A small network was trained on invented records. Each row is its activation on one of them, seen along a few directions.
Each row is followed by the record's values for the fields BEP, DOV, BAG, VOM, VOSA, SAMAB, MUZE.
A field that a record lacks is written absent.
Other fields move the rows too, some of them a lot.
In the rows, 500 means zero.
Strong random noise was added to every row along 4 fixed directions; ignore it. To show where, here is one row again and again, with new noise each time:
[493 566 542 660 516 339 446 565 370 438 560 581 483 608 552 373 572 468
 524 489 485 369 474 550 454 444 437 425]
[489 570 614 425 447 404 475 330 548 441 534 498 594 648 656 448 384 492
 548 626 636 439 497 535 464 545 428 607]
[381 518 493 509 653 418 305 357 408 274 525 537 542 540 720 361 342 631
 586 583 657 292 435 506 451 234 525 396]
[439 494 483 638 591 344 408 516 413 668 552 605 402 589 386 452 578 469
 492 412 452 549 560 426 408 484 485 376]
[456 533 561 467 515 427 411 345 516 457 515 530 558 629 626 429 394 510
 548 595 626 454 514 502 437 477 464 525]
[421 569 614 307 509 306 506 227 582 527 604 432 561 567 602 558 303 584
 542 585 644 465 472 453 505 535 457 645]

[519 475 528 474 491 625 472 473 566 381 503 504 557 543 526 478 407 566
 507 592 526 454 472 514 522 452 478 552]  BEP=karat DOV=kora BAG=makep VOM=zoni VOSA=sumon SAMAB=rutem MUZE=absent
[526 449 570 479 488 449 415 574 529 451 562 564 493 557 665 524 540 362
 535 536 587 452 523 572 496 465 425 469]  BEP=karat DOV=ruf BAG=makep VOM=zoni VOSA=ruko SAMAB=rutem MUZE=absent
[534 545 479 432 457 444 457 461 538 313 433 536 635 590 681 413 399 520
 553 616 612 390 495 565 517 415 504 473]  BEP=zepa DOV=ruf BAG=makep VOM=zoni VOSA=tiro SAMAB=sigap MUZE=zipa
[442 539 488 362 514 440 617 348 519 534 518 331 547 354 513 583 374 613
 464 562 533 444 451 489 561 500 574 538]  BEP=vegit DOV=ruf BAG=nukuv VOM=ratu VOSA=pugo SAMAB=rutem MUZE=absent
[444 368 541 489 555 552 442 410 602 804 476 560 420 615 235 612 485 497
 519 420 473 782 660 299 428 659 540 462]  BEP=vegit DOV=kora BAG=makep VOM=ratu VOSA=sumon SAMAB=rutem MUZE=absent
[462 353 320 507 626 727 340 416 549 578 397 488 434 448 356 499 431 583
 488 464 491 718 609 387 455 436 646 384]  BEP=vegit DOV=kora BAG=makep VOM=zoni VOSA=sumon SAMAB=sigap MUZE=neni
[578 568 618 733 391 503 571 640 438 315 545 604 468 641 514 261 615 495
 532 446 428 364 479 602 526 501 368 499]  BEP=zepa DOV=kora BAG=makep VOM=ratu VOSA=sumon SAMAB=rutem MUZE=absent
[538 580 392 508 428 317 641 520 442 631 548 386 495 332 399 639 536 434
 418 471 403 509 493 542 631 574 543 546]  BEP=karat DOV=kora BAG=nukuv VOM=zoni VOSA=pavo SAMAB=rutem MUZE=absent
[439 451 598 471 625 585 414 349 573 492 554 589 437 641 466 374 405 639
 524 470 488 527 513 374 448 496 481 473]  BEP=zepa DOV=ruf BAG=nukuv VOM=ratu VOSA=sumon SAMAB=rutem MUZE=absent
[406 385 320 562 678 733 229 412 516 411 284 537 547 502 544 346 348 614
 611 635 691 527 562 462 384 268 640 294]  BEP=karat DOV=ruf BAG=makep VOM=ratu VOSA=tiro SAMAB=rutem MUZE=absent
[539 477 444 567 514 734 445 516 508 450 323 528 522 484 488 478 459 505
 539 560 510 576 513 505 409 484 560 429]  BEP=vegit DOV=kora BAG=makep VOM=ratu VOSA=tiro SAMAB=sigap MUZE=zipa
[574 611 596 380 505 462 661 560 457 405 664 418 376 338 505 543 455 705
 518 495 423 384 330 510 581 490 466 633]  BEP=vinu DOV=ruf BAG=makep VOM=ratu VOSA=sumon SAMAB=sigap MUZE=zipa
[440 603 454 363 467 339 573 380 478 169 520 325 654 328 777 557 299 676
 552 639 628 219 318 576 645 289 521 585]  BEP=vegit DOV=kora BAG=makep VOM=zoni VOSA=pavo SAMAB=rutem MUZE=absent
[447 496 548 369 612 616 480 491 504 446 526 528 349 380 568 554 458 563
 525 521 555 540 435 481 428 352 493 477]  BEP=zepa DOV=ruf BAG=makep VOM=ratu VOSA=ruko SAMAB=sigap MUZE=zipa
[607 581 641 466 310 490 598 373 630 606 459 501 691 727 501 463 475 420
 470 647 593 594 608 572 502 822 416 738]  BEP=gupa DOV=ruf BAG=nukuv VOM=ratu VOSA=tiro SAMAB=rutem MUZE=absent
[630 526 603 548 346 725 558 617 532 430 449 560 494 649 502 376 597 315
 460 526 397 554 534 588 406 620 355 593]  BEP=zepa DOV=kora BAG=nukuv VOM=zoni VOSA=ruko SAMAB=sigap MUZE=zipa
[498 420 499 498 527 613 324 555 476 307 460 599 553 485 700 422 478 465
 575 581 605 424 487 488 404 327 516 410]  BEP=vinu DOV=kora BAG=makep VOM=zoni VOSA=ruko SAMAB=rutem MUZE=absent
[484 459 538 507 557 505 410 603 393 423 574 576 437 421 607 506 513 522
 552 456 536 395 369 533 488 310 510 412]  BEP=karat DOV=kora BAG=makep VOM=ratu VOSA=ruko SAMAB=sigap MUZE=neni
[525 543 584 316 399 558 646 415 580 605 526 352 539 526 478 572 434 530
 446 538 543 571 446 479 544 661 491 693]  BEP=vegit DOV=ruf BAG=nukuv VOM=ratu VOSA=ruko SAMAB=sigap MUZE=neni
[625 632 583 606 377 504 581 570 445 382 452 532 530 647 527 358 558 416
 463 552 459 429 503 654 522 633 429 558]  BEP=zepa DOV=ruf BAG=nukuv VOM=ratu VOSA=tiro SAMAB=sigap MUZE=neni
[615 557 540 730 340 547 497 645 401 379 410 605 528 672 563 365 625 409
 522 530 453 452 532 647 483 550 430 468]  BEP=vegit DOV=kora BAG=makep VOM=ratu VOSA=tiro SAMAB=sigap MUZE=neni
[519 468 447 533 586 435 530 735 396 507 553 495 402 401 435 552 657 468
 467 372 423 479 478 523 498 404 483 421]  BEP=zepa DOV=ruf BAG=makep VOM=zoni VOSA=ruko SAMAB=sigap MUZE=neni
[639 728 681 468 292 456 753 469 556 400 587 454 559 560 578 453 484 496
 505 524 418 340 377 612 618 679 369 773]  BEP=gupa DOV=kora BAG=nukuv VOM=ratu VOSA=tiro SAMAB=sigap MUZE=zipa
[512 417 323 835 631 830 384 666 344 442 381 662 388 526 302 172 619 579
 436 375 355 486 549 462 430 334 567 257]  BEP=zepa DOV=kora BAG=nukuv VOM=ratu VOSA=sumon SAMAB=rutem MUZE=absent
[579 594 661 495 350 395 651 645 442 240 629 465 526 519 635 434 574 513
 522 503 440 288 339 655 579 430 330 631]  BEP=zepa DOV=kora BAG=makep VOM=zoni VOSA=ruko SAMAB=sigap MUZE=zipa
[509 571 582 379 410 428 653 454 557 614 610 447 505 465 456 647 512 456
 408 438 432 575 507 496 558 638 457 652]  BEP=zepa DOV=kora BAG=nukuv VOM=zoni VOSA=ruko SAMAB=sigap MUZE=neni
[548 552 589 543 455 452 511 495 485 454 491 547 556 539 572 400 532 487
 528 467 482 393 439 554 496 523 460 584]  BEP=gupa DOV=kora BAG=nukuv VOM=ratu VOSA=pavo SAMAB=sigap MUZE=zipa
[612 540 559 526 261 725 608 318 714 605 306 433 699 705 441 402 405 430
 442 615 518 682 643 550 479 867 491 709]  BEP=vegit DOV=kora BAG=nukuv VOM=ratu VOSA=tiro SAMAB=sigap MUZE=zipa
[546 464 489 731 435 642 450 656 465 703 373 693 476 670 348 404 717 293
 488 410 385 602 616 533 423 636 464 431]  BEP=karat DOV=kora BAG=nukuv VOM=ratu VOSA=pavo SAMAB=sigap MUZE=neni
[583 460 436 412 446 630 407 511 567 490 333 539 578 557 655 564 525 260
 517 622 680 651 606 578 389 533 490 496]  BEP=zepa DOV=ruf BAG=makep VOM=zoni VOSA=pugo SAMAB=sigap MUZE=neni
[468 395 456 503 596 490 448 565 487 708 514 566 413 421 430 614 581 405
 529 416 550 609 590 427 378 526 508 385]  BEP=vinu DOV=ruf BAG=makep VOM=ratu VOSA=pugo SAMAB=rutem MUZE=absent
[424 518 432 560 575 399 500 470 495 604 563 453 501 434 329 518 481 607
 464 388 419 497 472 386 611 481 550 472]  BEP=karat DOV=kora BAG=nukuv VOM=zoni VOSA=sumon SAMAB=rutem MUZE=absent
[564 613 586 426 340 503 703 472 514 360 516 353 564 507 646 455 479 544
 463 604 521 340 384 631 595 584 404 719]  BEP=vegit DOV=ruf BAG=nukuv VOM=ratu VOSA=pugo SAMAB=rutem MUZE=absent
[527 603 462 507 465 291 542 614 361 425 544 422 576 415 607 591 526 397
 503 475 486 320 402 572 595 419 506 512]  BEP=karat DOV=kora BAG=nukuv VOM=zoni VOSA=pugo SAMAB=sigap MUZE=neni
[462 458 487 697 664 525 415 734 366 491 611 694 265 514 362 311 657 647
 555 273 306 370 447 449 472 342 483 273]  BEP=vinu DOV=ruf BAG=makep VOM=ratu VOSA=sumon SAMAB=sigap MUZE=zipa
[581 411 337 503 476 771 409 617 508 509 314 525 484 413 556 558 598 329
 443 642 583 668 616 564 421 444 598 375]  BEP=vegit DOV=ruf BAG=makep VOM=zoni VOSA=ruko SAMAB=rutem MUZE=absent
[446 511 514 518 492 371 486 438 527 492 539 474 501 582 451 536 458 565
 508 480 467 533 533 448 553 499 525 525]  BEP=vegit DOV=kora BAG=makep VOM=zoni VOSA=sumon SAMAB=sigap MUZE=neni
[515 460 541 393 578 653 513 586 460 423 569 567 347 426 610 525 507 484
 508 467 557 484 405 540 453 375 447 463]  BEP=zepa DOV=ruf BAG=makep VOM=ratu VOSA=ruko SAMAB=sigap MUZE=neni
[461 445 397 633 603 833 329 452 471 212 353 553 532 566 559 284 401 623
 486 609 483 411 540 514 471 308 578 385]  BEP=vegit DOV=kora BAG=nukuv VOM=zoni VOSA=sumon SAMAB=rutem MUZE=absent
[450 474 522 377 677 533 518 550 367 369 615 517 323 242 566 612 453 584
 526 430 546 378 353 452 529 234 516 432]  BEP=zepa DOV=kora BAG=makep VOM=ratu VOSA=ruko SAMAB=rutem MUZE=absent
[562 535 485 355 416 634 542 411 644 547 449 517 569 515 522 612 396 406
 502 611 586 648 541 544 488 602 473 617]  BEP=gupa DOV=kora BAG=makep VOM=zoni VOSA=tiro SAMAB=sigap MUZE=neni
[546 465 577 293 375 651 536 347 765 662 496 510 531 617 456 532 403 520
 462 604 579 726 610 450 488 748 419 715]  BEP=vinu DOV=ruf BAG=makep VOM=zoni VOSA=sumon SAMAB=rutem MUZE=absent

Here are new rows. What are their fields?
[494 505 455 281 434 546 553 368 651 648 393 402 597 486 521 684 411 377
 434 596 602 646 563 519 518 651 539 596]  BEP=vegit DOV=ruf BAG=nukuv VOM=zoni VOSA=pugo SAMAB=sigap MUZE=neni
[561 646 543 329 345 415 657 596 511 391 579 435 559 404 699 677 519 394
 522 624 586 407 392 675 546 556 412 665]  BEP=vinu DOV=ruf BAG=makep VOM=zoni VOSA=pugo SAMAB=sigap MUZE=neni
[334 450 283 455 718 589 376 271 533 476 410 384 565 373 467 495 262 738
 455 566 582 528 585 349 552 302 710 361]  BEP=vegit DOV=ruf BAG=nukuv VOM=zoni VOSA=sumon SAMAB=rutem MUZE=absent
[461 462 383 578 592 544 413 451 502 492 398 484 574 583 459 396 434 601
 494 513 455 492 572 449 501 476 585 406]  BEP=vegit DOV=ruf BAG=nukuv VOM=zoni VOSA=tiro SAMAB=sigap MUZE=zipa
[459 562 547 388 480 199 618 457 525 703 646 445 429 443 414 694 572 437
 433 396 442 571 489 464 565 639 427 565]  BEP=zepa DOV=ruf BAG=nukuv VOM=zoni VOSA=pugo SAMAB=rutem MUZE=absent
[535 562 572 434 439 337 697 559 557 751 549 420 446 490 265 716 561 470
 475 407 412 610 482 483 567 743 462 581]  BEP=vegit DOV=ruf BAG=makep VOM=ratu VOSA=tiro SAMAB=sigap MUZE=neni
[539 535 521 509 406 344 648 511 556 656 507 476 494 507 394 554 540 547
 451 463 441 529 488 481 555 632 490 529]  BEP=vegit DOV=ruf BAG=makep VOM=ratu VOSA=tiro SAMAB=rutem MUZE=absent
[516 476 540 537 472 395 490 575 445 478 533 566 449 481 517 483 568 454
 561 457 521 424 439 517 465 500 466 494]  BEP=vinu DOV=kora BAG=makep VOM=ratu VOSA=pavo SAMAB=rutem MUZE=absent
[594 498 517 654 309 396 516 670 461 567 502 581 578 632 574 509 650 249
 512 537 502 557 584 578 448 627 368 523]  BEP=karat DOV=kora BAG=makep VOM=zoni VOSA=pugo SAMAB=rutem MUZE=absent
[580 631 618 593 402 492 714 553 440 485 620 434 355 517 334 397 557 635
 461 401 226 437 423 492 623 625 424 649]  BEP=vegit DOV=kora BAG=nukuv VOM=ratu VOSA=sumon SAMAB=sigap MUZE=zipa
[411 490 663 437 580 347 481 412 485 531 729 482 368 552 581 412 409 649
 535 397 479 380 409 390 527 448 400 556]  BEP=karat DOV=ruf BAG=nukuv VOM=ratu VOSA=ruko SAMAB=rutem MUZE=absent
[543 527 465 667 471 571 518 604 512 561 462 555 439 642 311 319 625 491
 437 428 346 574 585 467 505 593 411 476]  BEP=zepa DOV=ruf BAG=nukuv VOM=zoni VOSA=sumon SAMAB=rutem MUZE=absent
[472 540 530 420 542 607 614 467 470 474 571 459 362 332 438 531 513 576
 438 450 465 471 413 480 563 449 519 586]  BEP=zepa DOV=kora BAG=nukuv VOM=ratu VOSA=ruko SAMAB=rutem MUZE=absent
[440 529 457 424 540 549 431 372 572 369 375 378 700 569 570 476 316 593
 496 628 627 465 520 493 553 469 598 545]  BEP=vegit DOV=ruf BAG=nukuv VOM=zoni VOSA=sumon SAMAB=sigap MUZE=neni
[421 505 516 568 598 558 365 398 521 347 495 563 513 614 582 264 378 680
 530 542 532 316 467 438 503 313 561 418]  BEP=karat DOV=ruf BAG=nukuv VOM=ratu VOSA=sumon SAMAB=rutem MUZE=absent
[444 464 535 599 503 619 336 524 481 416 480 631 539 669 616 364 494 404
 543 512 524 476 540 546 462 436 446 439]  BEP=karat DOV=kora BAG=nukuv VOM=zoni VOSA=ruko SAMAB=sigap MUZE=neni
[533 480 563 421 525 613 516 468 599 538 465 492 469 501 462 545 435 531
 501 593 566 555 523 492 505 549 510 587]  BEP=karat DOV=ruf BAG=makep VOM=ratu VOSA=sumon SAMAB=rutem MUZE=absent
[592 451 544 613 406 578 420 509 574 591 367 634 562 728 531 423 587 401
 531 542 507 630 636 527 378 645 503 423]  BEP=vegit DOV=ruf BAG=makep VOM=ratu VOSA=tiro SAMAB=sigap MUZE=zipa
[527 440 478 523 550 712 452 477 526 521 414 586 381 493 392 451 490 529
 487 514 493 631 572 422 426 438 532 460]  BEP=zepa DOV=kora BAG=makep VOM=ratu VOSA=sumon SAMAB=rutem MUZE=absent
[637 572 699 390 213 659 656 476 605 342 501 447 621 688 675 485 475 312
 496 684 528 504 475 647 526 768 317 769]  BEP=vegit DOV=kora BAG=nukuv VOM=zoni VOSA=ruko SAMAB=rutem MUZE=absent
[501 586 536 483 475 221 663 560 482 563 745 418 440 351 369 629 550 572
 497 329 369 443 420 446 641 582 480 555]  BEP=vinu DOV=kora BAG=makep VOM=zoni VOSA=sumon SAMAB=rutem MUZE=absent
